Each row below holds a small network's activations on one input, seen along a few directions.
In each table, some parts of the input vary, and every possible input appears once, in random order.
Descriptions start from the smaller parts, as in this example, which fits no table here: one of 8 places around a ring, together with either a single point or one of 9 places along a line or (one of 3 separate values, together with one of 6 places along a line).
Shared parts are said once, and a part with two or three values counts as separate values.

Other details of the inputs vary at random and push rows far along two fixed directions, the same in every table; ignore that.

Table:
x1: [-18 -73 -71   7  37 -77  52  -7 -11   0  92 -38  -5  56  -8  13]
x2: [-23 -19  23 -20 -12 -15  44 -51 -34  32 -12  87  10   7  23   8]
x3: [ 17  60  67  -5 -44  61 -43  24  27  -3 -89   5  -1 -64  14   1]
x4: [-10  -3  33  18 -18  -7  67 -70 -34  19  -3  64  19 -25  -1  18]
x5: [ 55  54  46   0 -70  57 -27  27  14   1 -81   5  -1 -83  10 -19]
x6: [  45   -8  -30   11   -1   16   -8   98   43  -16    8 -109  -41   26
    6  -21]
x7: [-43 -21 -87  24  71 -41  24 -28 -16 -14  59 -24  39  67 -41  15]
x8: [ 20  23 -48  -9  27  33 -41  66  38 -32 -13 -91  10  32  -1   0]
x9: [ 27   8 -38  21  21  14 -63  66  43 -26   8 -80  -4  21 -32 -26]
x10: [ 56  21 -40   6  13  32  -1  74  29 -25  -6 -98  -4  29  12 -22]
x11: [ 42  15 -58 -19  11  36 -29  63  36 -41 -24 -96  -3  38  -1  -6]
x12: [ 31  36  71 -39 -58  34 -27  41  28  -1 -92   2 -23 -73  43 -34]
x13: [-50 -69 -63   4  62 -43  33  -9   4  -4  91 -38   6  75 -24  29]
x14: [  5  -4   1   8 -27 -15  29 -60 -46  29  -3  88  35 -17   4  14]
x15: [-25  -1  12  -8  -8  -9   0 -63 -33  27  -3  92  47 -11   2  21]
x16: [ -9 -13  21 -10 -18 -50  48 -40 -43  42   2  79  12 -16  36  -3]
x17: [-20 -23  21 -33 -11 -40  31 -50 -35  31  -9  84  12  -4  37  -1]
x18: [-41 -65 -85 -17  55 -30  72 -28   0 -35  65 -50  16  50 -38  22]
x19: [ 25  55  79  29 -44  37 -66  37  21  22 -75  19 -25 -33  11 -25]
x20: [ 52  33  87  -2 -59  56 -42  34  27  16 -75  10 -37 -20  37 -21]
x21: [ 13   1 -19   2  29 -20 -47  89  47 -12  15 -93 -26  20  -1 -39]
x22: [-45 -53 -80 -24  75 -62  30  -9 -12  -9  78 -30  32  59  -1  14]
x23: [  46   11  -48   -5   11   22    3   96   33  -20   -5 -103  -15   22
   15  -28]
x24: [ 12  24 -35   3  42  13 -27  90  35 -18  -4 -89  -2  27  -3 -39]
x25: [  35   69   72  -22  -59   65 -108   40    2  -16  -13   16  -93  -87
   35   -8]
x26: [ -6 -11   4 -18 -23  -7  13 -70 -38  20 -13  91  35  -4   2  16]
x27: [ -3   3   9  16 -25 -17  42 -60 -46  31 -11  80  22  -3  10  23]
x28: [ 12  60  80  -9 -31  16 -42  48  24  13 -81   8 -13 -80  25 -45]
x29: [  35    9  -35  -14   17   45   -4   54   50  -55  -16 -112   -6   16
  -13  -11]
x30: [ 35  36  67  -5 -55  47 -76  33  28  17 -62  22 -10 -43  18 -11]
x31: [-24 -40  38 -17 -26 -46  21 -52 -23  39   7  79 -13   0  28   6]
x32: [-29 -56 -85   7  49 -38  88 -19 -11 -22  74 -53  16  36 -37  20]
x33: [  15   17  -25   -5   34   42  -16   58   51  -46   -5 -107    6   10
  -13   -3]
x34: [-10  -8  29  -8  -8  -4  38 -67 -35  24 -12  84  21  15  20  13]
x35: [-30  14  38  25  15 -18  22 -56 -38  34  -5  85  31   7   5  -4]
x36: [ 21  60  73 -11 -26   8 -53  57  11  29 -76  24  -9 -51  46 -54]
x37: [-56 -57 -75 -22  71 -56  44 -20   0 -27  77 -48  30  33 -25  22]
x38: [ 47  35  71  -4 -69  53 -54  29  20  13 -85  10 -35 -25  26  -9]
x39: [-44  14  27  27   2 -14  23 -72 -27  17 -16  74  27 -27 -26  16]
x40: [   4   22  -29    6   39   21  -15   81   49  -35   -8 -108   -7   -1
  -26  -31]
x41: [-39  11  45  27  12 -12  34 -68 -26  19  -7  72  27 -21 -16   6]
x42: [-37 -58 -57  15  65 -32  30 -27   0 -10  89 -38  17  83 -28  34]
x43: [ -3   0  20   4 -45 -22   2 -65 -71  -5  67  88 -70 -43   2  24]
x44: [-41 -29  49  -9 -10 -47   5 -42 -19  45  16  79   0  -7  27  12]
x45: [-29   2  38   2   7  -6  24 -59 -33  30  -3  83  33   9  21  19]
x46: [ -4 -19  29  31 -34 -21  32 -59 -40  35   1  75  -3   1   2  29]
x47: [-23 -53 -97 -16  40 -19  39 -50  -7 -40  58 -36  39  34 -54  29]
x48: [  21    4  -31    4   16   29  -52   68   48  -27    1 -101  -15   37
  -11    6]
x49: [-21 -40 -93  17  40 -29  69 -40 -15 -30  62 -48  27  36 -47  38]
x50: [  0 -20  44  32 -24 -18  44 -56 -36  39  12  73  -4   7  12  17]
x51: [ -1 -63 -85  21  30 -40  32 -28 -18 -13  82 -26  16  54 -39  28]
x52: [ 24  28 -56   9  30  19 -53  64  33 -29  -6 -74  22  15 -21 -33]
x53: [-41 -43 -89  -7  56 -21  26 -43  -2 -33  68 -34  50  27 -54  35]
x54: [ 31  53  96  29 -34  40 -54  41  23  25 -66  17 -26 -28  21 -35]
x55: [  38    6  -42  -18    5    3    4   84   43  -36   -4 -120  -16  -15
    4  -29]
x56: [-27  18  30   9  -5 -27 -31 -64 -58   4  68  98 -64 -46 -16  19]
x57: [ 13   5 -18  17  30   8 -36  94  49 -15  10 -97 -28  32 -14 -32]
x58: [ -7 -31  22  -4 -33 -12   3 -72 -31  26   1  86  10   2  -7  21]
x59: [ 39  25  82 -13 -67  47 -39  53  31  23 -77  10 -49 -30  42 -27]
x60: [ 21  65  53  11 -38  48 -55  22  23   2 -80  19   9 -78  -6 -31]
x61: [-52 -11  41  -6  -1  -9  42 -55 -20  22  -5  72  20 -28   1  22]
x62: [  30   11  -51  -16    7   43  -16   51   45  -57  -25 -112   -6   10
  -22    1]
x63: [-17 -10  20 -20 -38  -6 -15 -80 -63  -9  58  89 -68 -33   5  24]
x64: [-42  -7  34 -10   4 -16  29 -43 -32  39  -2  87  23   1  24  14]
Description of these inputs: one of 4 places along a line, together with either a single point or (one of 3 separate values, together with one of 5 places along a line).
Changing only the place on the line of 4 turns x10 into x34. The same change can be made to x49. Which row results?
> x62
Start at x28 and move only the place on the line of 4, one step at a time. The first step leads to x37. Which rows follow, in order?
> x12, x55
Start at x53 and move only the place on the line of 5, one step at a time. The first step leads to x3. Which rows follow, in order?
> x33, x61, x37
Which other rows does x58 become when the place on the line of 4 takes its other values? List them by row number.
> x9, x30, x51
Which other rows does x31 become when the choice among 3 separate values takes its other values? List them by row number.
> x12, x17
Which other rows does x13 become when the choice among 3 separate values takes its other values? List them by row number.
> x61, x64

Table:
x65: [-45 -25 -75  -2  64 -32  24 -29  -8 -32  68 -32  31  30 -44  19]
x66: [  1   8 -42  -6  42  -9 -23  63  29 -23  20 -78  -1  22  -6 -24]
x67: [-12 -21   2  14   7 -26  47 -20 -16  18  16  18   6  15   3   4]
x68: [ 38  50  81  11 -52  52 -54  32  23  26 -93  29  -4 -35  28 -21]
x69: [-43 -41 -22  15  19 -36  79 -92 -44   8  44  55  27  14 -26  36]
x70: [ 10   7  -9  17  17  -1 -10  49  27  -3  -4 -52  -2  14  -6 -20]
x71: [-18   2  81  -6 -42  -8 -24 -37 -29  30   5  93 -54 -43  27   8]
x72: [-15  23  67  19 -31  10   7 -51 -21  29 -44  85  13 -51  -1   6]
x73: [  71   39    4   -2  -23   69  -53  107   61  -23  -65 -104  -19    7
   20  -28]
x74: [ 18  14   3 -25 -20  23  -3  16  11 -17 -32 -18  -4 -37   9  -6]
x75: [-24 -10 -13  -4  22 -12  -5 -30 -11   7  15  29  27  26  -7  11]
x76: [ -5   3  61 -15 -41 -16  21 -31 -27  40 -38  87  -1 -44  40  -6]
x77: [ 31  -8 -51 -27  10  21 -19  58  36 -30  -4 -87   2  33   5  -7]
x78: [ -6 -41 -88  12  28 -33  11 -34 -32 -31 112 -22 -22  48 -41  31]
What is each input in this table made of?
> either one of 2 separate values or (one of 3 separate values, together with one of 4 places along a line)
Which other rows does x67 become when the place on the line of 4 takes its other values? List them by row number.
> x66, x70, x76
Which other rows does x75 become when the choice among 3 separate values takes its other values? List them by row number.
> x65, x66

Table:
x79: [-10  11  49 -10 -26 -11   3 -15 -18  23 -18  58 -14 -39  24  -6]
x80: [-19 -21  17  -6 -17 -29  38 -52 -36  23  15  66  -3 -10  13  14]
x81: [-29 -16 -41  -7  28 -16  26 -35 -11 -20  30  -4  23  -1 -29  15]
x82: [-30 -18 -50   3  39 -17  23 -36 -13 -20  45  -8  26  16 -33  21]
x83: [-27 -32 -29  -4  32 -38  24 -13 -11  -4  55  -8  -8  22  -8   6]
x84: [  8   4  52   1 -39   0  -6 -17 -16  30 -19  61 -17 -20  26   0]
x85: [-56 -41 -17   9  45 -54  69 -55 -21  31  21  44  61  41  -9  12]
x86: [ -8 -24 -34  15  17 -14  15 -29 -15  -4  40   3   7  34 -21  18]
x87: [ 42  12  -5 -11 -12  26 -28  75  35 -20 -13 -77 -38  -2  17 -23]
x88: [ 43  28 -20  -6  -8  49 -31  54  34 -35 -28 -75  -7  -8  -5 -10]
x89: [ -7  33  63   9 -34  18 -19 -28 -13  23 -44  71   3 -45   7   2]
x90: [ 40  18  -3  -3   1  31 -10  83  52  -4 -61 -82  18  18  19 -31]
x91: [ -4  25  73   2 -34   5 -28 -16 -14  33 -34  76 -15 -34  24  -8]
x92: [ 44  18 -10  -2  -8  35 -47  73  36 -20 -15 -74 -31  15   9 -18]
x93: [-37 -36 -13   4  24 -47  22 -43 -27  14  56  38   3  22  -7  16]
x94: [ 11 -12 -68 -10  24  11  10  16  18 -43  21 -76   9  16 -27   7]
x95: [ 25  62 100   9 -60  41 -56  13   3  29 -79  63 -20 -65  28 -23]
x96: [ 13 -11 -63   7  26  12  -6  25  19 -34  27 -76   3  38 -28  10]
Changing only one part turns x86 into x95. The same change can be made to x84. Which row results?
> x93
What is each input in this table made of?
> one of 2 separate values, together with either a single point or one of 8 places along a line
Which other rows does x96 become when the choice among 2 separate values takes its other values? List them by row number.
> x89
